These are the activations of a small neural network, seen along a few directions. Each row is one input.
Each table varies a few parts of the input and shows all the possible inputs, shuffled.
A made-up example of a description, with smaller parts first: one of 6 places along a line, together with either a single point or one of 11 places around a ring or (one of 2 separate values, together with one of 8 places around a ring).
Shared parts are said once, and a part with two or three values counts as separate values.
In the rows, 128 means zero.

Other details of the inputs shift rows strongly along two fixed directions, in all tables alike. That doesn't count.

A family of inputs:
R1: [175  97 150 126 183 178 148  64 163 137  96 118 132]
R2: [118 141 125 148 125 153 191 119 139 188 183  98 129]
R3: [ 54 172 153 124  91  84 108 174 130 114 141  95 133]
R4: [108 159  83  93  68  68  87 134 134 129 146 108 118]
R5: [200  71 109 156 163 160 149  99 112 118  82 129 143]
R6: [164 145 153 118 131 106  49  76 152  79  88 177  90]
R7: [122 123 127 135 134 155 191 174  95 145 195 132 165]
R8: [ 73 176 146  63 111  78 103 155 133 112 165 122 135]
R9: [104 170  97 146  82  59 124 170 129 111 146 107 100]
R10: [198  80 131 125 157 184 132  65 142 128 101 133 135]
R11: [139  82 161 120 188 191 131 101 140 123  80 108 179]
R12: [114 156 134 159 137 156 174 112 137 200 196 137 128]
R13: [116 128 145  99 154  99  73 125 163  99  29 130  91]
R14: [109  91 101 142 100 164 156 147  79 153 176 121 182]
R15: [ 99 156 124  94  78  73 108 169  87  87 170 151 131]
R16: [171 111 159 138 195 181 132  57 162 150 109 157 132]
R17: [ 71 157 130 143  77  83 109 188 113  91 150 114 130]
R18: [113 156 101 128  57  69 106 129 114 107 170 134  90]
R19: [163 141 157 160 131  92 103 119 149  49  77 137  73]
R20: [132 116 156 100 122 116  49 120 131  52  58 130 138]
R21: [109 170 110 140  70  72  90 122 111 119 183 173  90]
R22: [165  76 125 171 179 177 159 145 123 131  60 138 118]
R23: [173  95 130 123 190 165 148  83 159 143  74 103 151]
R24: [118 140 161 132 154  98  94 148 153  94  25 124  78]
R25: [111  97  70 107 109 166 145 141 112 205 152 125 145]
R26: [153 130 166  72 140 106  66 124 126  47  79 153 130]
R27: [117 138 105 145 133 141 190 138 134 194 161  83 147]
R28: [116  89  69 140 106 155 164 154  87 190 154 136 137]
R29: [132 140 112 180 125 154 173 126 119 176 206 155 123]
R30: [105 138 149 115 148 155 189 161 113 169 186 113 167]
Each input here is: one of 5 places around a ring, together with either one of 2 separate values or one of 4 places along a line.
Which other rows does R7 become when the choice among 2 separate values takes its other values? List them by row number.
> R17

A family of inputs:
R31: [172  85 132 159 186 208 175  86 142 173 105 127 137]
R32: [158 124 163 137 127  73  48 118 141  22  21 160  69]
R33: [104 139  93 153 127 159 196 129 120 224 208 115 145]
R34: [106 108 116 130 132 162 159 153 119 164 139 108 151]
R35: [159  66 149 114 193 212 163 107 118 154 107 128 183]
R36: [ 94 176 136  93 102  76  77 118 151 117 144 139  94]
R37: [113 180 135 104  98  49  69 125 163  85 100 125  74]
R38: [ 99 128 125 136 124 149 184 164 108 164 179 102 160]
R39: [ 81 148 113  98  89 102 114 157 123 136 164 104 153]
R40: [ 88 152  77 145  66 106 157 169  96 184 218 134 135]
R41: [223  75 179 172 201 173 128  91 126  52  35 157 118]
R42: [155 117 137 112 134 128  88 110 125  82  99 166 120]
R43: [ 71 154  98  95  80  94 136 172 118 154 175  97 141]
R44: [198  71 133 145 170 190 134  83 116 114  94 142 156]
R45: [118 184 163 103 106  35  29 102 168  41  65 135  72]
R46: [ 75 155 117 125 101  95 133 180 116 144 155 111 135]
R47: [ 95 178 125 138  99  96 140 143 143 144 184 119 105]
R48: [196  63 114 146 170 198 173  96 109 149 112 136 156]
Describe the family of inputs behind these rows.
> one of 3 separate values, together with one of 6 places along a line
Changing only the place on the line of 6 turns R42 into R41. The same change can be made to R36. Which row results?
> R47
Which other rows does R33 become when the choice among 3 separate values takes its other values? List them by row number.
> R40, R46
Start at R35 and move only the place on the line of 6, one step at a time. The first step leads to R39. Which rows follow, in order?
> R43, R34, R46, R38

A family of inputs:
R49: [205  73 129 148 183 203 172  77 149 151  70 138 113]
R50: [120 116 171  70 152 104  74 149 119  54  58 156 132]
R51: [128 141 154  80 170  87  98 160 151  82  29 110 111]
R52: [173  54 156 143 173 222 132  76 133 115  78 104 192]
R53: [114 134 190 112 162  96 104 175 122  49  60 149 113]
R54: [128 124  90 112 120 188 159 105 146 195 221 139 145]
R55: [ 32 141 102 117  52  75  96 189 110 132 141 109 109]
R56: [181  77 141 135 205 202 166 104 153 143  47  76 168]
R57: [ 85  94  93 104 137 167 192 185  97 205 157 117 164]
R58: [160 156 177 141 133  99 106 107 157  59  83 152  70]
R59: [109 137 129 138 139 170 201 148 129 181 188  67 185]
R60: [ 89 176 115 142  47  75 107 195  86 107 185 159  97]
R61: [164 143 180 137 136  83 114  93 136  55  89 133  60]
R62: [157  50 179 175 193 216 165 122 109 105  74 134 163]
R63: [137 118  78 180 124 156 188 154  83 161 210 131 168]
R64: [ 51 216 135 147  90  57 106 128 135 153 177 146  95]
R65: [120 140 127 167 143 163 174 125 137 216 214 132 141]
R66: [222  60 107 165 184 168 176  85 133 135  68 124 150]
R67: [124 124 108 125 132 168 143 101 134 222 214 139 159]
R68: [139 144 169  85 142 103  69 111 157  57  63  96 143]
R69: [152 161 169 144 149 111  90 115 181  59  92 156  67]
R70: [ 85  78 109 118 105 187 156 140  87 177 189 121 189]
R71: [ 95 134  87 154 138 160 172  98 127 246 165 132 139]
R72: [168 127 161  95 125  89  82  69 133  60  89 140  78]
R73: [108 170  87 101  49  37 101 132 119 113 193 125 132]
R74: [ 97 165  71 113  57  59  78 156  93 100 192 141 134]
R75: [169  69 175 185 185 216 164 100 136 109  77  98 174]
R76: [150 144 132 126 141 110  77 112 187  85  61 146  58]
R77: [ 89 169  94 104  55  48 122 131 124 144 169 105  57]
R78: [ 74 186 102 124  81  58  82 148 157 175 164 127  79]
R79: [167 117 145 114 110 114  54 130 101  49  75 183 107]
R80: [ 92  96  88 152 102 180 172 139 124 200 160  69 172]
R81: [177 142 155 158 135  64 110 116 141  42  81 137 106]
R82: [165 140 158  99 122 105  75  83 154  64  84 158  88]
R83: [ 88 158  79 124  40  73  94 192  92 132 154 149  87]
R84: [109 120 113  67 151 167 180 152 111 190 185 104 199]
R85: [175  92 154 145 209 202 133  36 135 162  85 167 159]
R86: [135 101  41 162 115 154 175 151  88 187 181 121 158]
R87: [ 57 201 142  84 105  56 133 204 127 120 169 102 129]
Changing only one part turns R58 into R49. The same change can be made to R62. Which row results?
> R55
Describe the family of inputs behind these rows.
> one of 3 separate values, together with either one of 5 places around a ring or one of 8 places along a line
Which other rows agree with R54 in the choice among 3 separate values? List them by row number.
> R50, R52, R67, R68, R70, R72, R73, R74, R79, R82, R84, R85
Which other rows does R78 become when the place on the line of 8 takes its other values? List them by row number.
> R49, R66, R71, R76, R77, R83, R86
Which other rows does R51 become when the place on the ring of 5 takes its other values? List them by row number.
> R55, R56, R57, R80

A family of inputs:
R88: [194 102 139 139 148 143 120  96 124  80 102 161 109]
R89: [104 163 100 118  74  91 116 133 107 145 223 156 118]
R90: [145 107 150 170 166 138 136 124 141 112  60 128  99]
R91: [ 95 104  96 100 144 189 168 140 126 220 163 112 173]
R92: [164  80 131 150 193 200 197 128 128 152 109 106 178]
R93: [ 96 168 110 124  63 101 109 119 113 135 228 153 125]
R94: [104 114  93 113 143 181 175 112 133 234 168 118 148]
R95: [ 90 161  90 102  87 104 110 123 141 189 168 140 104]
R96: [171  63 143 123 178 211 189 133  97 134 122 122 188]
R97: [153  90 149 136 156 149 122 154 101  79  58 126 148]
R98: [183 101 154 162 180 212 174  64 140 167 150 148 155]
R99: [109 174 176 126 130  96  96 105 156  94 124 133 103]
R100: [153  70 153 148 164 158 126 151 103  78  44 134 146]
R101: [ 71 137  89  75  62  94 111 160 109 145 170  84 163]
R102: [130 134 107  97 102  96  58 107 130 105 104 168  93]
R103: [ 95 157 138 132 115  86 100 177 133  90  94 111 108]
R104: [103 112 119 106 127 166 177 158  86 178 208 123 194]
R105: [111 174 152 117 115  72 111 136 150  94 119 121  82]
R106: [111 156 158 108 127  90 106 158 145  77 104 117 110]
R107: [149 142 113 136 100  77  94 122 122  72 117 150  98]
R108: [108 102  91 110 128 175 173 129 133 203 169  74 183]
R109: [130 137 112 141 129 160 183 112 124 211 221 139 145]
R110: [147 105 184 115 162 159 110 115 117  71  93 140 167]
R111: [127 159 115 110  90  71  75  99 162 115 108 112  91]
R112: [121 162 140 134 128  75 117 130 149  95  97 115  94]
R113: [ 57 180 140 109  90 105 124 156 133 142 203 113 147]
R114: [134 133 101 142 115 159 195 123 124 202 213 125 134]
R115: [138  86 142  84 160 156  95 127 118 106  55 140 154]
R116: [159  87 157 135 205 208 181 117 130 159 130 127 179]
R117: [169 101 144 124 173 147 117  73 165 118  52 100 122]
R118: [115 135  68 107  61  99 105 111 122 152 183 117 125]
R119: [112 145  79 148  69 102 124 152  98 141 183 140 109]
R120: [137  96 153 159 168 147 130 150 135  97  53 123 125]
R121: [159  93 148 123 160 138 131 141 110  72  66 123 159]
R122: [136 158 130 155 111  87 100 134 138 103  98 137  79]
R123: [ 94 152  96 162  79  98 140 153 124 166 169 131  96]
R124: [114 161 141 146 123  84 106 145 140 100  89 119  83]
R125: [186  77 128 176 152 153 118 108 115  88  68 165 106]
R126: [131 171 126 138 102  63 104 127 147  97 116 133  85]
R127: [115 171 166 119 139  80  99 120 151 100 118 137  94]
Changing only one part turns R127 into R116. The same change can be made to R117. Which row results?
> R108
Describe the family of inputs behind these rows.
> one of 5 places along a line, together with either one of 2 separate values or one of 6 places along a line
Which other rows agree with R125 in the place on the line of 5? List them by row number.
> R88, R89, R93, R102, R107, R118, R119
Which other rows does R103 become when the place on the line of 6 takes its other values? List them by row number.
> R92, R106, R113, R116, R120
Which other rows agree with R109 in the place on the line of 5? List them by row number.
> R95, R98, R111, R114, R122, R123, R126
Which other rows does R121 become when the place on the line of 6 takes its other values? List them by row number.
> R96, R97, R100, R104, R110
